A small network was shown many inputs. Here are its activations along a few directions, one row for each input.
Each table varies a few parts of the input and shows all the possible inputs, shuffled.
A made-up example of a description, with smaller parts first: ring(5) and (point or (values(2) and line(4)) or line(9)).
Shared parts are said once, and a part with two or three values counts as separate values.
(in the rows, 128 means zero)

Other details of the inputs vary at random and push rows far along three fixed directions, the same in every table; ignore that.
To show where, the next rows are all for the same input, with only those details redrawn:
[101  70  91 130 161 150 134 135 145 124 175 148]
[152 145 150 164  87 176  51 169 141 137 145  68]
[109  86  98 133 151 149 131 143 143 131 164 138]
[117 135 107 129 136 125 169 163 132 156 121 134]
[134 153 143 137 113 146 115 158 132 153 119  97]
[111 141 131 110 146 123 168 137 127 159 110 130]
[121 119  66 153 130 125 176 197 140 150 141 149]
[112 117 131 118 146 142 134 129 134 144 136 123]

A family of inputs:
r1: [114  81 118 179 102 160  76 138 139 100 188 123]
r2: [142 113 175  96 133 128  71  27 132  97 129 102]
r3: [111 127 137 133 140  90 166 119 102 152  97 159]
r4: [148 185 164 116 115 140 108 126 125 118 110 124]
r5: [167 214  93 166  73 130 149 219 120 139  93 133]
r6: [156 119  73 165 126  73 180 143 122 120 113 151]
r7: [137  89 131 118 126 141  72  49 129  92 141 110]
r8: [118 113 109 136 137 143 134 154 139 141 146 127]
r9: [138 142  75 129 119  92 164 177 131 117 110 114]
r10: [115  95 118 107 162 152 133 114 127 130 159 134]
r11: [126 106  99 143 137  89 144 141 132 133 132 191]
r12: [144 129 150 103 115 126 124  97 128  93 116  95]
r13: [121 126 144 102 151 120 113  85 135 113 126 173]
r14: [146 135 138 129  96 151  52 131 126 102 122  49]
r15: [129 153 127 166  82 141 117 175 136 141 129 110]
r16: [ 93 161 186  95 141  83 188  86 112 147  94 143]
r17: [105  95 159 118 162  99 130  80 117 125 136 160]
r18: [130 105 106 125 149 138 140 145 138 126 165 140]
r19: [147  86  97 190  95 147  45 160 136 112 165 146]
r20: [155 176 164 110 117 146 118 132 117 130 119 109]
r21: [106 114 123 109 164 115 168 128 140 141 138 149]
r22: [155 223 169 102 103 133 155 145  97 160  69 102]
r23: [131  66  95 145 152 110 131  77 117  99 137 142]
r24: [136 181 184 101 118 131  91  86 114 136  77 130]
r25: [136 121 139 102 112 136 124  95 119  96 111  93]
r26: [ 87 131 160  94 154 101 177  92 131 139 120 154]
Q: What do these inputs look like to the network?
A: values(2) and (line(4) or ring(9))
Q: The inputs of r13 and r24 match in every part but the values(2) part. If r9 is changed in the same way as r13 into r24, which row does it become?
A: r14
Q: Change only the values(2) part in r16. List by row number the other rows that result.
A: r1
Q: Change only the values(2) part in r11. List by row number the other rows that result.
A: r19
Q: A walk changes only the line(4) part. It starts at r14 and steps to r25. List the rest of the walk in order.
A: r7, r23

A family of inputs:
r27: [150 145 185 182  80 166  23 175 145 169 145  65]
r28: [178 136 108 146  94 193  48 180 129  90 138  38]
r29: [126 177 126 127 128 116 191 168 119 167 106 196]
r30: [ 91  77 169  91 151 170 119  55 132 102 170  96]
r31: [105 198 176  86 158 107 190 113 106 169  81 187]
r32: [ 94 112 221  79 174 177  49  33 131 117 168 157]
r33: [196 173  35 217  42  47 165 204 110 121  84 155]
r34: [162 191 140 124 101  27 204 101 101 136  14 154]
r35: [124  36  24 198 110 168 119 211 163  72 250 135]
r36: [146 152 152 197  71 164  47 198 149 177 129  75]
r37: [173 214 243 101  85  71  66  23  82 120  27  72]
r38: [ 64  63 115 114 206 111 167 117 116 159 158 179]
r39: [ 97  67  64  55 200 132 195  85 157 107 136 152]
r40: [ 97 137  72 125 133  90 238 183 132 136 134 149]
r41: [116  41  92  78 186 181  97  75 149  78 181 110]
Q: The inputs of r41 and r39 match in every part but one. If r27 is changed in the same way as r41 into r39, which row does it become?
A: r36
Q: What do these inputs look like to the network?
A: values(3) and (point or line(4))
Q: Change only the values(3) part in r33. List by row number the other rows that result.
A: r34, r37

A family of inputs:
r42: [122  98 117 145 131 155  99 141 141 120 168 128]
r43: [138 211 193 112 105 116 143 135 110 174  65  90]
r44: [129 113 105 152 119 152 107 166 141 125 160 129]
r45: [122  98 118 146 131 154 100 140 140 121 168 127]
r46: [107 121 194  80 157 148 103  57 122 126 123  96]
r47: [108  87  75 108 172  90 198 104 124 117 130 192]
r48: [147 104  93 164 107 123 101 143 133 107 144 130]
r49: [158 168 123 148  94 106 132 150 118 133  94 118]
r50: [112 106 169  84 162 117 117  38 116 112 115 131]
r51: [131 139 130 141 117 142 116 156 133 138 134 118]
r52: [121 120 138 128 132 146 112 130 133 131 144 123]
r53: [ 99 123  99 103 164 107 204 138 126 148 121 174]
r54: [133  97 130 133 128 137  88  96 133  94 152 129]
r55: [127 175 138 120 122 117 165 157 122 160  94 127]
r56: [132 111  98 149 116 153 112 162 140 119 157 118]
r57: [149 123  98 164  98 117 115 152 132 111 134 129]
r58: [ 98 122  99 105 164 105 206 138 126 149 121 174]
r59: [117 116 175  91 151 154  90  75 128 118 138  97]
r60: [154 172 136 136  98 108 134 139 118 132  93 118]
r61: [154 156 131 150  92 114 116 144 124 123 106 113]
Q: What do these inputs look like to the network?
A: values(3) or (values(2) and line(4)) or line(9)
Q: A walk changes only the line(9) part. It starts at r43 and steps to r45. List the rest of the walk in order.
A: r42, r52, r51, r58, r44, r55, r53
